Each row below holds a small network's activations on one record, seen along a few directions.
Records have a field called Dek. Each example row is followed by its value.
Other fields move the rows too, some of them a lot.
In the rows, 500 means zero.
Strong random noise was added to every row along 3 fixed directions; ignore it. To show where, here is one row again and again, with new noise each time:
| 375 | 358 | 122 | 496 | 407 | 373 | 468 | 609 | 931 | 420 | 257 | 501 | 480 | 362 | 720 | 777 | 890 | 704 | 546 | 486 | 811 | 642 | 821 |
| 839 | 544 | 252 | 519 | 781 | 387 | 621 | 519 | 671 | 344 | 572 | 447 | 629 | 501 | 684 | 681 | 609 | 810 | 550 | 627 | 697 | 816 | 535 |
| 369 | 370 | 515 | 516 | 384 | 489 | 487 | 485 | 513 | 502 | 433 | 462 | 466 | 419 | 473 | 480 | 543 | 502 | 549 | 427 | 506 | 407 | 604 |
| 431 | 350 | 398 | 499 | 415 | 428 | 529 | 542 | 615 | 451 | 419 | 438 | 482 | 383 | 541 | 549 | 629 | 615 | 577 | 453 | 607 | 454 | 670 |
| 393 | 649 | 671 | 611 | 566 | 689 | 316 | 262 | 389 | 611 | 488 | 644 | 526 | 676 | 456 | 499 | 371 | 236 | 362 | 498 | 312 | 697 | 315 |

| 260 | 275 | 351 | 448 | 249 | 393 | 516 | 615 | 712 | 476 | 317 | 455 | 392 | 312 | 531 | 564 | 693 | 586 | 569 | 404 | 655 | 314 | 741 | => g5
| 234 | 659 | 516 | 537 | 415 | 650 | 260 | 430 | 583 | 632 | 350 | 714 | 469 | 657 | 543 | 610 | 572 | 203 | 339 | 461 | 453 | 606 | 427 | => g1
| 424 | 282 | 536 | 514 | 358 | 426 | 561 | 525 | 436 | 457 | 522 | 379 | 441 | 349 | 468 | 434 | 480 | 573 | 616 | 399 | 500 | 290 | 595 | => g4
| 537 | 328 | 470 | 505 | 453 | 405 | 593 | 525 | 474 | 428 | 544 | 367 | 499 | 374 | 508 | 490 | 491 | 638 | 618 | 456 | 532 | 394 | 574 | => g4
| 560 | 821 | 217 | 409 | 495 | 485 | 541 | 840 | 826 | 504 | 332 | 671 | 418 | 584 | 636 | 552 | 753 | 507 | 373 | 638 | 747 | 489 | 589 | => g2
| 283 | 525 | 721 | 527 | 342 | 616 | 411 | 452 | 336 | 610 | 460 | 574 | 408 | 545 | 357 | 339 | 384 | 244 | 443 | 414 | 347 | 283 | 430 | => g1
| 460 | 627 | 668 | 585 | 530 | 630 | 387 | 368 | 367 | 568 | 544 | 597 | 492 | 636 | 442 | 449 | 350 | 274 | 405 | 516 | 357 | 580 | 319 | => g6
| 457 | 414 | 589 | 539 | 451 | 504 | 497 | 438 | 397 | 511 | 538 | 444 | 493 | 462 | 453 | 449 | 405 | 467 | 548 | 453 | 420 | 424 | 476 | => g8
| 390 | 808 | 576 | 550 | 498 | 671 | 320 | 477 | 515 | 630 | 397 | 723 | 440 | 700 | 490 | 484 | 465 | 167 | 303 | 570 | 394 | 617 | 344 | => g9
| 604 | 499 | 259 | 489 | 648 | 436 | 492 | 489 | 742 | 434 | 458 | 524 | 548 | 485 | 683 | 736 | 665 | 683 | 472 | 574 | 656 | 808 | 569 | => g11
| 343 | 488 | 892 | 554 | 418 | 659 | 404 | 290 | 135 | 630 | 597 | 504 | 483 | 570 | 265 | 273 | 205 | 214 | 462 | 395 | 161 | 338 | 305 | => g11
| 235 | 877 | 445 | 486 | 355 | 679 | 299 | 672 | 690 | 695 | 219 | 822 | 332 | 690 | 503 | 479 | 652 |  96 | 215 | 573 | 502 | 469 | 482 | => g6
| 171 | 508 | 664 | 548 | 255 | 625 | 343 | 463 | 432 | 647 | 388 | 582 | 377 | 515 | 385 | 383 | 449 | 197 | 432 | 409 | 336 | 313 | 479 | => g4
| 323 | 402 | 298 | 471 | 277 | 418 | 486 | 673 | 756 | 478 | 306 | 521 | 399 | 383 | 594 | 586 | 752 | 552 | 524 | 456 | 710 | 367 | 709 | => g2
| 576 | 332 | 415 | 494 | 456 | 367 | 614 | 601 | 543 | 395 | 538 | 364 | 489 | 344 | 545 | 498 | 548 | 700 | 640 | 493 | 616 | 409 | 613 | => g9
| 434 | 508 | 429 | 448 | 348 | 453 | 537 | 696 | 597 | 491 | 399 | 499 | 406 | 429 | 494 | 444 | 602 | 492 | 521 | 505 | 584 | 314 | 619 | => g9
| 533 | 683 | 396 | 462 | 517 | 493 | 534 | 686 | 614 | 517 | 398 | 604 | 446 | 558 | 509 | 477 | 606 | 444 | 421 | 580 | 583 | 439 | 554 | => g3
| 456 | 741 | 569 | 489 | 514 | 615 | 437 | 550 | 481 | 603 | 454 | 655 | 419 | 625 | 446 | 410 | 438 | 281 | 338 | 557 | 401 | 469 | 375 | => g8
| 517 | 421 | 487 | 502 | 500 | 473 | 507 | 464 | 514 | 484 | 506 | 457 | 501 | 451 | 499 | 505 | 530 | 576 | 536 | 486 | 513 | 516 | 549 | => g11
| 323 | 345 | 386 | 517 | 358 | 442 | 457 | 532 | 645 | 494 | 382 | 472 | 452 | 386 | 573 | 594 | 636 | 537 | 552 | 432 | 589 | 468 | 653 | => g8
| 247 | 305 | 464 | 411 | 225 | 432 | 516 | 658 | 577 | 512 | 365 | 445 | 413 | 345 | 462 | 477 | 634 | 499 | 587 | 371 | 571 | 181 | 704 | => g1
| 526 | 375 | 289 | 493 | 494 | 377 | 576 | 575 | 691 | 404 | 436 | 441 | 493 | 397 | 613 | 631 | 664 | 697 | 569 | 495 | 685 | 541 | 689 | => g3
| 465 | 522 | 529 | 500 | 528 | 533 | 430 | 455 | 482 | 514 | 514 | 527 | 533 | 553 | 525 | 566 | 468 | 411 | 459 | 492 | 465 | 608 | 425 | => g6
| 859 | 887 | 332 | 468 | 773 | 501 | 597 | 673 | 616 | 461 | 563 | 621 | 571 | 681 | 614 | 539 | 533 | 565 | 386 | 725 | 641 | 702 | 345 | => g2
| 639 | 562 | 654 | 471 | 556 | 498 | 638 | 541 | 293 | 492 | 612 | 461 | 486 | 529 | 338 | 298 | 320 | 472 | 516 | 534 | 395 | 310 | 418 | => g3

Here are new rows. What is Dek for each?
| 821 | 609 | 441 | 547 | 794 | 477 | 583 | 429 | 460 | 414 | 658 | 469 | 617 | 572 | 581 | 559 | 416 | 664 | 506 | 616 | 521 | 767 | 376 | => g11
| 580 | 520 | 383 | 543 | 593 | 471 | 510 | 460 | 594 | 453 | 489 | 507 | 535 | 530 | 587 | 622 | 552 | 574 | 492 | 539 | 580 | 663 | 533 | => g3
| 731 | 697 | 393 | 555 | 732 | 507 | 507 | 469 | 568 | 451 | 567 | 550 | 573 | 610 | 615 | 602 | 488 | 557 | 449 | 634 | 529 | 790 | 381 | => g4
| 467 | 568 | 530 | 594 | 548 | 574 | 403 | 376 | 487 | 529 | 505 | 572 | 511 | 583 | 530 | 551 | 450 | 393 | 440 | 518 | 431 | 657 | 395 | => g4
| 598 | 472 | 551 | 572 | 584 | 498 | 528 | 414 | 396 | 469 | 614 | 455 | 529 | 501 | 511 | 485 | 387 | 536 | 526 | 505 | 438 | 557 | 407 | => g4
| 310 | 278 | 444 | 479 | 308 | 436 | 506 | 549 | 590 | 493 | 388 | 433 | 419 | 332 | 500 | 515 | 618 | 572 | 575 | 411 | 569 | 344 | 700 | => g11
| 220 | 481 | 462 | 581 | 370 | 579 | 310 | 389 | 613 | 587 | 327 | 602 | 456 | 531 | 554 | 624 | 587 | 318 | 422 | 438 | 473 | 602 | 534 | => g4
| 389 | 388 | 608 | 553 | 409 | 518 | 471 | 430 | 396 | 527 | 521 | 460 | 461 | 447 | 449 | 435 | 411 | 443 | 539 | 426 | 410 | 393 | 484 | => g8
| 577 | 498 | 453 | 539 | 583 | 489 | 514 | 456 | 510 | 467 | 534 | 479 | 535 | 498 | 550 | 545 | 494 | 580 | 518 | 526 | 524 | 612 | 497 | => g11
